A small network was shown many inputs. Here are its activations along a few directions, one row for each input.
In each table, some parts of the input vary, and every possible input appears once, in random order.
A made-up example of a description, with smaller parts first: one of 3 separate values, together with either a single point or one of 11 places along a line or (one of 6 places along a line, together with one of 8 places around a ring).
Shared parts are said once, and a part with two or three values counts as separate values.

Other details of the inputs vary at random and push rows far along two fixed directions, the same in every table; ignore that.
To show where, the next rows are all for the same input, with only those details redrawn:
[-42   5  19  34  16   2  -4  -5  18  14  -8]
[ -6 -30  30 -22  33 -40 -17   5   4 -17   3]
[-42   5  19  34  16   1  -4  -4  18  14  -8]
[ 36  18 -15 -59  40 -19   4   3 -14 -25   0]
[-42   5  19  34  15   2  -4  -5  17  14  -8]
[ 37  17 -15 -60  40 -19   4   3 -14 -25   0]
[-42   5  19  34  15   1  -4  -5  18  14  -8]
[-42   5  19  34  15   2  -4  -5  18  14  -8]

Rows:
x1: [ 18  27 -39   7  13  21  36  -1   3  17 -20]
x2: [ 61  -9 -30 -51 -14 -13  -1   0 -28  -7  23]
x3: [-29   9  19  32 -16  -3 -32  -1  -1  39  -8]
x4: [ 50  17 -18 -54 -10  -7 -26   3 -18 -41  17]
x5: [ 27  34 -33   7 -34  30  20  -4 -15   8  13]
x6: [ -4 -32  27 -17  15 -46 -20  11  -9 -21 -16]
x7: [-53  -1  19  16   9   7   3  -1  24  20 -13]
x8: [-12 -16   6  41 -22  -6 -10   5   2  47 -18]
x9: [ 33  36 -28   6 -33  33  12  -3   3  -2   9]
x10: [ 29   5 -32 -60  26  -9   5  -6 -18 -41  23]
x11: [ -1  44 -38  -5   8  36  10 -14  13 -19   8]
x12: [-30   6  15  39 -19  -4 -27   5  -4  24 -20]
x13: [-12 -16   9  49 -23  14   1   6  20   1  16]
x14: [  3 -36  20 -11   1 -27 -37  12   0 -39  25]
x15: [ 57   0 -17 -46  14 -25  24  12 -20 -19 -17]
x16: [  5 -59  15 -13  11 -30   9   0   8 -24  27]
x17: [ 17  33 -31   5 -16  28  43  -8  -6  -6   7]
x18: [ 11 -54  19 -13  10 -25   1   1  25 -32  22]
x19: [  7  22 -37 -15  -7  42  41  -6  25  -4   4]
x20: [ -7 -39  17 -19  32 -42 -21   7   0 -16  -9]
x21: [-19 -19   5  51 -23  11   9   5   2  11  20]
x22: [ 57   0 -16 -47   0  -8  21   2  -2 -45  13]
x23: [  4  53 -28  -2  -9  33  10 -10   4 -24   1]
x24: [ 15  36  -8 -17  -2  84  -2 -46 -43  11 -29]
x25: [  1 -60  17 -28  17 -35  10  13  13  -1 -13]
x26: [ 17  -1 -31 -77  18  -3  13  -2 -11 -35  16]
x27: [ 26  31 -36  16  -3  20  24  13 -15  21 -16]
x28: [  0  53 -26  -4  22  23  17  -6   0   7 -10]
x29: [  8 -21  40 -19  -2 -43 -37  13 -14  -9   2]
x30: [-37  12  29  35  -1  -3  -3  -1   8   9 -14]
x31: [ -4 -40  17 -11   2 -32 -29  11 -18 -29  29]
x32: [-13  -7  21  51  -9   1   9  13   6  27  -1]
x33: [ 28 -75  55 -25   2  13 -10 -29 -28  -3 -12]
x34: [  3 -27  33 -13  16 -41 -29  20 -14 -13   7]
x35: [-54  -9   7  15  -6  20  -3  -9  37  -5   5]
x36: [ 13  47 -39  -4 -24  32 -20 -11  -5   6   7]
x37: [ 31  30 -38   3 -31  32   4  -7   3  14   9]
x38: [-18  -4  29  42  -9  -3  21   2  15  18 -12]
x39: [  0 -41  15 -22 -13 -36 -46  -1 -18  -8  23]
x40: [ 19  37 -26   4  14  23  41  -3   6  16  -8]
x41: [  1  19 -42 -14  -6  39  49  -8   9   5   8]
x42: [ 26 -37  40 -11  -9 -43 -12  16  -7   0   5]
x43: [  8  32 -27 -13   8  29  48   1  12  22 -14]
x44: [-34  -1   9  45  -2  -1 -20  12  -4  19 -15]
x45: [ 11  47 -38  -2  -9  16 -14   0 -22  32 -23]
x46: [-10  -8  19  39 -23  -3  -7   2   6  47  -6]
x47: [-10 -35  25 -19   1 -36 -14   0  -8 -39  18]
x48: [-11 -10  15  46 -26  -4  -2   8   3  32 -17]
x49: [-53 -10   6  19   8   5  -2   0  19  20 -25]
x50: [-35   2  12  37 -33   7 -25  -6  -4   7  14]
Question: The inputs of x50 and x5 match in every part but one. If x45 is changed in the same way as x50 into x5, which row does it become?
Answer: x8
Question: The inputs of x24 and x33 match in every part but one. If x30 is changed in the same way as x24 into x33, which row does it become?
Answer: x38
Question: What do these inputs look like to the network?
Answer: one of 2 separate values, together with either a single point or (one of 4 places along a line, together with one of 6 places along a line)
Question: Change only the place on the line of 4 in x8. List by row number the other rows that result.
Answer: x2, x37, x46
Question: A walk changes only the place on the line of 4. It starts at x49 and steps to x7. List the rest of the walk in order.
Answer: x26, x35

Rows:
x51: [-51 -56  42  63  -9 -45 -66  17  12  12   9]
x52: [ 35 -35  -6 -17 -23 -35   0  18   9 -48  51]
x53: [ 39  29 -41  10  -1  27   7   2 -27  36 -24]
x54: [ 33 -55   9 -31 -20   0   4 -13   0 -49  43]
x55: [ 24  79 -19   7   3  10  -4   0  -4   4   6]
x56: [  2  -7   6 -23  29 -57  -7  17 -24 -39  10]
x57: [ 48  13 -39  13 -33  34  55   0   1   6  15]
x58: [ 52 -21  39 -25  19 -40  -5   1 -12   3  -6]
x59: [-91  13  -8  65   4   8   9   1  55  37   8]
x60: [-11 -41   3 -63  40 -15  -1 -16  14 -24  16]
x61: [-70 -13   5  60   8  20  33  -4  46  59 -14]
x62: [ 21  59  -3  -9   7  50   1 -22 -13   2   1]
x63: [-70 -65  72  30   7 -12 -24 -13  45 -18 -16]
x64: [ -2 -28  22 -40  33 -16  -4  -7 -33 -43   5]
x65: [ 20  38 -22 -10  12  28  44  12  14   6 -40]
x66: [ 33  35 -29 -12 -36  18  11  -2 -26  45 -25]
x67: [ 16 -33  18 -56 -23 -12 -40  -6 -29 -12   6]
x68: [ 22 -33  19 -25  33 -42  20  15 -32 -13 -12]
x69: [ 16  34 -39  -4   0  54 -16 -19 -29   7  -7]
x70: [  1  65 -37  -7   8  12  19  11  22 -19 -19]
x71: [-66  23   9  73 -58  10 -33   7  13  48  -4]
Question: What do these inputs look like to the network?
Answer: one of 3 separate values, together with either a single point or one of 6 places along a line
Question: The inputs of x68 and x64 match in every part but the choice among 3 separate values. If x57 is changed in the same way as x68 into x64, which row does it become?
Answer: x54
Question: Change only the choice among 3 separate values in x62. List by row number the other rows that result.
Answer: x55, x58

Rows:
x72: [-25 -41  53  50  -6 -35 -32  12   7  24   8]
x73: [ 68   4 -31 -83   5 -19  12   8 -19  -8  -5]
x74: [ 40  -7 -10 -47  21   1   4 -15 -13 -29  24]
x75: [ 26  14   6 -27  -3   7 -28  -3 -23  -8 -12]
x76: [ 29 -44  21 -22   9 -22 -10   0 -23 -10 -10]
x77: [-14  11  16  37 -19  32  15 -17   7  35 -22]
x78: [ 46   8 -12 -66  10  -1 -13 -11 -16 -49  12]
x79: [-36  28 -30  40 -14  47  13 -10  24  32  11]
x80: [-11 -60  58  13   6 -29 -37  -6  -7  10   6]
x81: [ 34  68 -92 -20  -6  59  52  -7  -6   6  -5]
x82: [ 36  13   0 -13  -5 -15  15   8  -4   2  -7]
x83: [ 58  19  -6 -49   3 -28 -26  18 -26 -26  -1]
x84: [ 21   9 -15 -22   3 -17   9   9 -16 -35  21]
x85: [-34  14 -18  31 -24  40  33  -8  38  27   1]
x86: [-47 -62  53  25  -7 -17 -19  -7   4 -18  16]
x87: [ 46   8 -19 -65   0 -24 -32   8 -24 -14  -2]
x88: [-69  69 -37  30  30  44  27  -4  27  41 -37]
x89: [-28 -60  22 -10  -5 -41 -20   1   4 -20  25]
x90: [ 71  -3 -43 -72  11 -21   5   9 -33 -12  -6]
x91: [-20  61 -33  61 -11  53  27  -6  19  24  12]
x92: [ 54  66 -58  -2  -3  28  32   8 -26  11 -16]
x93: [-28  10  14  36 -17  23  -8  -9 -19  21 -12]
x94: [ 78  20 -47 -86  17 -15  -6   7 -38  -5   8]
x95: [ 12 -43  30 -15   3 -34  12  17  24 -27  18]
x96: [-43 -32  46  48 -16 -28 -34   2  31 -15  16]
x97: [ -8 -67  51 -13   2 -18   4  -4  24 -23  11]
x98: [-17  48 -36  65 -17  52  43  -1  19  16  -4]
x99: [-35 -39  52  47 -16 -40 -29  15  -5  10   2]
x100: [-23  34 -28  52 -14  72  40 -20  12  17 -11]
x101: [-52 -34  54  13  54 -58 -11  17  27 -10 -15]
x102: [-71  18  24  38  42  19  11 -15  23  19 -35]
x103: [-41  26 -18  32 -25  31 -12 -11  24  10   3]
x104: [-17 -55  32  -8  -8 -45 -37  16 -15   3   5]
Question: The inputs of x77 and x82 match in every part but one. If x102 is changed in the same way as x77 into x82, which row does it become?
Answer: x101
Question: What do these inputs look like to the network?
Answer: one of 3 separate values, together with either a single point or (one of 2 separate values, together with one of 5 places along a line)
Question: Change only the choice among 3 separate values in x78. List by row number the other rows that result.
Answer: x96, x103

Rows:
x105: [-32  13  12  79 -33  33   4  -4  17  38 -15]
x106: [-50 -30  13  50 -21  20  17 -12  41  -4  28]
x107: [ 39  43 -29 -70  28   9   6  -9 -18 -29  -5]
x108: [ 12 -65  33 -26  -9 -60 -28  15  -7 -14  12]
x109: [ 24 -45  26 -21  -4 -26 -12   0   1   8   5]
x110: [ 46  38 -35 -52  -4  17   2  -5 -45 -19   6]
x111: [-48 -20  41  80 -27  -5 -23  -2  16  21   9]
x112: [ -9  17 -12 -11  18   2  -9  -1   5  -3  -6]
x113: [ 12 -46  27 -23  23 -38   2  14  -2 -25 -10]
x114: [  3  62 -50  19 -21  50   3 -11 -15  23  -6]
x115: [-30  34  -2  33   6  17  13   5  19  13  -7]
x116: [  2 -51  23 -39  23 -60 -10  18   0 -22   3]
x117: [ 31  49 -47 -16  22  41  36  -9 -12  15 -16]
Question: What do these inputs look like to the network?
Answer: either a single point or (one of 2 separate values, together with one of 6 places along a line)
Question: Change only the choice among 2 separate values in x109. List by row number the other rows that result.
Answer: x117
